A small network was shown many inputs. Here are its activations along a few directions, one row for each input.
In each table, some parts of the input vary, and every possible input appears once, in random order.
Descriptions start from the smaller parts, as in this example, which fits no table here: one of 4 places along a line, together with either a single point or one of 9 places along a line or (one of 2 separate values, together with one of 8 places around a ring).
Shared parts are said once, and a part with two or three values counts as separate values.
In the rows, 128 means zero.

Other details of the inputs shift rows strongly along two fixed directions, in all tables alike. That doesn't count.

Table:
R1: [122 101 160 152  78 141 132 118 108  81 203 136 107]
R2: [166 143  66 128 138 136 139 134 116  82 111  72 170]
R3: [130 133 121 102 171  85 104  93 198 181 103 145 148]
R4: [128 159  87 130 142 137 135 145 127 145  89 117 170]
R5: [116 110 196 132  77 151 133 114  87 120 186 121  75]
R6: [128 113 162 135 142 128  98 155  99  95 133 118  71]
R7: [116 139 126 127 134 125 171 111 149 190  83 177 107]
R8: [146 147 103 112 139 104 131  65 199 185 119 120 142]
R9: [122 124 116 115 127 144 168  69 146 179  92 143 168]
R10: [ 97  93 226 135  63 147 147  80 104 148 188 179  36]
R11: [138 150  72 128 134 123 141 156 121 117 103 121 172]
R12: [124 109 132 110 164 121 138 128 131 159  80 135 139]
R13: [134 182 131 142 117 127  62 183 127  67 189  70  89]
R14: [138 154 139 150 112 144 102 201  74  80 161  70  93]
R15: [ 86  62 190 124 105 118 140  98 139 152 161 228 122]
R16: [141 134 108 129 160 136  80 172 100  76 109  73 153]
R17: [113 125  91 136 132 117 174 114 162 167 102 185 169]
R18: [157 126  79 118 170 120 109 168 116  80  93  96 175]
Description of these inputs: one of 3 separate values, together with either a single point or one of 5 places along a line.
Question: Changing only the choice among 3 separate values turns R12 into R5. The same change can be made to R15. Which row results?
Answer: R1
Question: Change only the place on the line of 5 in R11. List by row number the other rows that result.
Answer: R4, R7, R14, R17

Table:
R19: [101 126 149 113 108 136 102 102 127 134 165 147  92]
R20: [110 105 154 149 116 136 127 150 104 121 140 167 102]
R21: [124 145 143 160 108 137  83 150 127  97 181 109 104]
R22: [177 153  52 122 183 114 144 114 162 138  67  52 158]
R23: [125 129 127 120 114 123 129 168 102 105 150 130 139]
R24: [120 133 143 135 125 129 116 103 159 121 146 133 123]
R25: [139 131 132 159  93 142 129 159  89  88 166 117  92]
R26: [111 131 135  98 129 100 141 112 163 184 128 171 142]
R27: [145 167 113 131 128 124 121 158 124 111 141  75 104]
R28: [114 154 153 140 109 138  93 158 121 102 180  98 108]
R29: [140 123 112 132 125 131 171 107 132 123 107 137 127]
R30: [129 129 143 133 110 108  94 144 133 119 175 144 108]
R31: [113 123 140 160  98 149 123 143 110 108 163 146 125]
R32: [100 112 107 106 128 142 161  83 135 168  99 180 146]
R33: [132 129 140 124 100 143 150 119  96 138 120 130 122]
R34: [142 148 119 121 161 126  97 146 126 127  90  91 128]
R35: [120 132 146 133  93 141 152 149  94 118 156 128 102]
R36: [134 144 161 123  98 132 111 120 110 133 152 109  90]
R37: [141 106 123 138 153 138 117 158  95  86 118  88 127]
R38: [138 120  91 135 152 143 145 119 132 122  99  98 177]
R39: [122 119 166 133 133 121 100 131 134 103 148 134  84]
R40: [116 142 166 130 104 143  91 122 120 127 158 115 118]
R41: [ 98 126 145 108 149 113 150 109 165 199  96 177 124]
R42: [117 125 141 139 139 117 113 132 146 150 126 155 102]
R43: [116 105 132 128 108 117 146 123 128 150 139 192 141]
R44: [132 143  95 128 140 148 142 122 125 139  79 113 183]
R45: [156 147  92 137 161 144 103 186  84  74  82  61 145]
R46: [119 103 159 140 125 136 126 141 105  89 138 147 100]
R47: [132 140 112 132 127 114 154  97 165 181 112 153 117]
R48: [ 94 123 160 136  94 150 141 137 110 130 161 155 129]
R49: [122 104 146 118 156 117 123 105 148 158 113 133 118]
R50: [126 125 140 117 122 113 163  70 172 172 117 165 108]
R51: [114 115 120 133 130 138 164  91 153 142 104 165 160]
R52: [161 152  87 143 163 134  88 150 135  79 128  31 150]
R53: [100 113 164 130 117 138 137 158  98 126 140 156 106]
R54: [149 110  80 111 161 114 152 119 137 136  87 118 186]
R55: [133 102 120 120 127 131 181  87 131 165 103 141 140]
R56: [148 135 137 128 123 109  82 151 127  66 174 100 106]
R57: [120  99 133 112 121 113 159  99 143 141 121 188 149]
R58: [131 107 144 107 131 105 114 106 144 145 150 133 132]
R59: [164 149  56 111 164 121 133 151 120 117  61  89 198]
R60: [151 151  98 103 151 108 107 129 143 142  96 104 162]
Question: Describe the family of inputs behind these rows.
Answer: one of 2 separate values, together with either a single point or (one of 4 separate values, together with one of 5 places around a ring)
Question: Changing only the choice among 2 separate values turns R32 into R19. The same change can be made to R37. Which row results?
Answer: R49
Question: Changing only the choice among 2 separate values turns R55 into R22. The same change can be made to R25. Which row results?
Answer: R47
Question: Change only the choice among 4 separate values in R42. List by row number the other rows that result.
Answer: R21, R30, R47
